Look-ups in named tables: a row name and a column name give one cell, copied from the table.

pugug
           suv  fezuk  zunamav  punadu  rutum  dazefa  kodetud  munale   sava
fav      1.507  5.852    3.277   4.871  3.788   7.245    6.032   5.915  6.405
tikef    2.433  4.239    2.696   5.306  3.949   5.512    6.425   7.568  5.729
lor      1.596  4.759    4.471   6.818  4.754   5.771    4.137   6.468  5.616
ribed    3.099  4.705    3.457   4.650  2.385   7.569    6.988   6.712  6.687
budabas  2.850  4.450    3.072   5.019  4.251   5.367    6.836   7.009  6.511
letole   2.717  5.051    3.850   5.286  4.426   6.060    6.270   7.302  5.715
mas      2.750  4.904    4.934   6.986  4.009   4.260    5.735   5.880  7.054
godasu   3.082  4.404    3.264   4.954  4.204   6.681    6.262   9.281  4.019
guzupu   4.132  4.123    4.496   4.316  5.768   7.450    6.182   7.200  6.298
pas      3.175  4.860    3.890   5.372  4.542   5.296    6.686   7.364  6.015
korutev  3.436  5.871    4.603   5.410  2.925   5.773    7.495   6.259  7.069
kizuf    2.774  4.472    2.860   5.679  1.948   5.627    7.058   8.604  4.856
gid      2.796  3.203    4.270   6.930  4.123   5.510    4.419   8.370  4.740
rike     2.771  3.572    3.083   5.180  4.097   6.203    6.002   7.212  6.196

guzupu, zunamav => 4.496
gid, dazefa => 5.510
pas, fezuk => 4.860
kizuf, rutum => 1.948
letole, punadu => 5.286
pas, dazefa => 5.296
pas, zunamav => 3.890

Table bezuge
        rus  vovama  norog  fevi  paneli  gur
gop     120     125    170   162     153   57
kelole  104      77     86   155     168   93
tipigi  212      86    109   125     114  107
miluvo  205     152    121    35     176  207
kud      96     139    171   149     108   48
nenon   183     130    100   176     148  204
gef     204     137    131   106     161  206
zuba    217     167     86    35     117  194
zikaz   158     103     87    85     168   53
detin    94     108    161    49     103   78

vovama of tipigi = 86
fevi of zuba = 35
paneli of kelole = 168
rus of zikaz = 158
gur of kelole = 93
norog of kud = 171
vovama of miluvo = 152
paneli of gop = 153

koposa:
          refip   kufe  miduped  boposul
kinadi    24.08  19.24    24.46    17.59
vemomef   24.83  19.08    21.50    18.67
rezomar   20.99  23.06    22.58    26.00
tulap    -32.09  58.86   -35.69    -0.49
sal       23.15  40.84   -36.64    -6.17
dab       42.77  15.02   -12.00   -11.34
binog     27.22  90.24   -76.77   -21.50
miri      26.85  49.97   -33.81   -18.30

refip of vemomef is 24.83
kufe of binog is 90.24
boposul of dab is -11.34
boposul of rezomar is 26.00
kufe of sal is 40.84
miduped of rezomar is 22.58
boposul of tulap is -0.49
refip of tulap is -32.09
miduped of binog is -76.77
boposul of binog is -21.50
boposul of kinadi is 17.59
kufe of vemomef is 19.08
miduped of sal is -36.64
kufe of kinadi is 19.24
refip of sal is 23.15
Row with the largest kufe: binog

dazug =
|  | zudu | gabo |
|---|---|---|
| bog | -0.37 | 0.18 |
| nop | -0.61 | -0.53 |
| derunun | -0.35 | 0.57 |
| gaz | -0.06 | -0.06 |

nop, zudu => -0.61
bog, gabo => 0.18
gaz, zudu => -0.06
bog, zudu => -0.37
derunun, gabo => 0.57
gaz, gabo => -0.06
nop, gabo => -0.53
derunun, zudu => -0.35
Which row has the largest gabo? derunun

Table musag
|  | pag | vev | ton | sov | kemenug | tenipu | nokur |
|---|---|---|---|---|---|---|---|
| kepegat | 134 | 16 | 103 | 117 | 106 | 97 | 48 |
| dekikap | 69 | 112 | 125 | 102 | 148 | 149 | 128 |
| mus | 118 | 194 | 125 | 130 | 144 | 142 | 168 |
| rak | 116 | 192 | 118 | 141 | 144 | 127 | 169 |
| dem | 113 | 181 | 147 | 93 | 91 | 132 | 132 |
| zov | 125 | 221 | 147 | 85 | 116 | 133 | 163 |
| vol | 129 | 209 | 143 | 104 | 125 | 115 | 149 |
| nutor | 124 | 202 | 140 | 116 | 126 | 130 | 159 |
| zanunev | 99 | 71 | 85 | 130 | 136 | 118 | 135 |
| muvose | 57 | 179 | 147 | 71 | 120 | 146 | 174 |

pag of rak: 116
pag of mus: 118
tenipu of zov: 133
vev of vol: 209
kemenug of dekikap: 148
ton of nutor: 140
tenipu of rak: 127
vev of mus: 194
kemenug of rak: 144
kemenug of mus: 144

Table bib
	tazof	nugu	fop	fopedif	fopu	losiz	gis	kupuv	noger	gofi
bizo	40.7	11.9	15.0	27.4	19.1	-31.3	-35.9	-5.2	-4.3	8.3
povola	-40.6	1.5	9.6	-8.3	9.7	15.5	31.6	13.5	10.0	-35.4
dolalu	4.8	4.9	14.1	-14.3	31.1	29.1	44.2	66.8	48.3	18.3
zal	32.5	35.6	-15.0	34.5	18.6	7.9	19.2	17.4	38.7	52.2
gupug	-11.4	-51.3	36.3	-45.5	26.0	-31.1	14.0	42.2	-6.5	-25.3

What is the gofi of povola in bib? -35.4
What is the nugu of gupug in bib? -51.3
What is the fop of gupug in bib? 36.3
What is the gofi of zal in bib? 52.2
What is the gis of bizo in bib? -35.9
What is the losiz of zal in bib? 7.9
What is the fopu of bizo in bib? 19.1
What is the noger of bizo in bib? -4.3
What is the losiz of povola in bib? 15.5
What is the tazof of povola in bib? -40.6
What is the fop of povola in bib? 9.6
What is the gis of zal in bib? 19.2
What is the fop of zal in bib? -15.0
What is the fop of bizo in bib? 15.0
What is the noger of zal in bib? 38.7
What is the nugu of zal in bib? 35.6

fer =
columns: bapin, silefu, gipi, gofusub, letuvam, guk, rarifa, ror, vemi, daro
kepes: [101, 107, 82, 94, 80, 75, 78, 74, 100, 77]
tis: [89, 93, 35, 102, 69, 63, 85, 84, 105, 38]
dilime: [60, 85, 221, 88, 105, 196, 124, 211, 116, 148]
puvemip: [97, 108, 66, 109, 81, 73, 95, 98, 103, 85]
maz: [68, 88, 137, 140, 113, 121, 113, 101, 49, 172]
gurot: [87, 101, 97, 78, 112, 92, 77, 86, 92, 108]
fif: [68, 69, 133, 78, 116, 118, 73, 51, 64, 111]
pobi: [78, 75, 139, 135, 115, 94, 125, 133, 14, 157]
ketorod: [105, 106, 68, 113, 58, 71, 97, 88, 106, 66]
senul: [78, 93, 118, 122, 70, 104, 102, 132, 102, 83]

What is the ror of ketorod in fer? 88
What is the silefu of puvemip in fer? 108
What is the guk of ketorod in fer? 71
What is the rarifa of tis in fer? 85
What is the bapin of fif in fer? 68
What is the vemi of tis in fer? 105
What is the bapin of pobi in fer? 78
What is the guk of maz in fer? 121
What is the rarifa of puvemip in fer? 95
What is the guk of tis in fer? 63
What is the gofusub of fif in fer? 78
What is the vemi of kepes in fer? 100
What is the vemi of gurot in fer? 92
What is the rarifa of gurot in fer? 77
What is the vemi of fif in fer? 64
What is the gipi of tis in fer? 35
What is the rarifa of ketorod in fer? 97
What is the ror of dilime in fer? 211
What is the vemi of pobi in fer? 14
What is the vemi of ketorod in fer? 106

duron:
,zamito,fof,zov,dase,ton,faz,kotik,vid,lag
ruga,185,140,170,174,166,111,174,232,211
fogimos,95,138,201,169,125,96,212,127,116
tumira,138,115,103,156,132,123,96,96,116
bet,141,152,81,115,177,177,126,58,106
funiros,163,186,142,92,74,114,109,141,121
rulamu,49,154,113,130,53,123,57,168,99
misebi,72,137,81,115,76,133,145,121,171
lomegen,128,65,99,140,80,100,127,104,189
zar,154,169,181,116,229,202,172,118,148
baf,72,116,189,53,107,98,131,123,97
megim,129,145,66,117,122,101,97,41,54

zar, fof: 169
rulamu, faz: 123
rulamu, zamito: 49
rulamu, lag: 99
ruga, dase: 174
bet, zamito: 141
tumira, vid: 96

gad
|  | vedivob | fur | zal | zod | dizubol | siv | dup | dugeti | gupabe |
|---|---|---|---|---|---|---|---|---|---|
| doz | 328 | 539 | 296 | 511 | 651 | 508 | 328 | 38 | 642 |
| sidobu | 772 | 412 | 774 | 384 | 580 | 405 | 737 | 967 | 427 |
| sotino | 335 | 499 | 360 | 392 | 652 | 437 | 284 | 38 | 655 |
| guf | 716 | 369 | 781 | 321 | 546 | 399 | 671 | 975 | 377 |
| dar | 321 | 523 | 304 | 493 | 664 | 503 | 327 | 42 | 632 |
| sok | 319 | 503 | 291 | 459 | 655 | 482 | 293 | 26 | 622 |
| ginatir | 394 | 499 | 356 | 297 | 628 | 398 | 262 | 52 | 676 |
| gudazo | 347 | 502 | 339 | 362 | 629 | 423 | 260 | 37 | 653 |
| fodibez | 378 | 532 | 355 | 404 | 654 | 466 | 313 | 38 | 694 |
| vuzuro | 323 | 510 | 283 | 481 | 659 | 487 | 310 | 23 | 639 |
| nefev | 395 | 540 | 382 | 436 | 668 | 447 | 294 | 41 | 691 |
| pim | 329 | 519 | 344 | 464 | 664 | 481 | 302 | 39 | 642 |
| fad | 778 | 419 | 774 | 345 | 595 | 381 | 683 | 872 | 588 |
| mosu | 307 | 514 | 303 | 496 | 664 | 494 | 314 | 40 | 610 |

mosu, dizubol: 664
gudazo, zal: 339
sotino, dugeti: 38
gudazo, gupabe: 653
dar, zod: 493
gudazo, vedivob: 347
fad, dizubol: 595
sok, gupabe: 622
fodibez, gupabe: 694
gudazo, dugeti: 37
doz, fur: 539
dar, siv: 503
dar, dup: 327
sidobu, dugeti: 967
fad, gupabe: 588
fad, zod: 345
sidobu, dup: 737
ginatir, gupabe: 676
dar, fur: 523

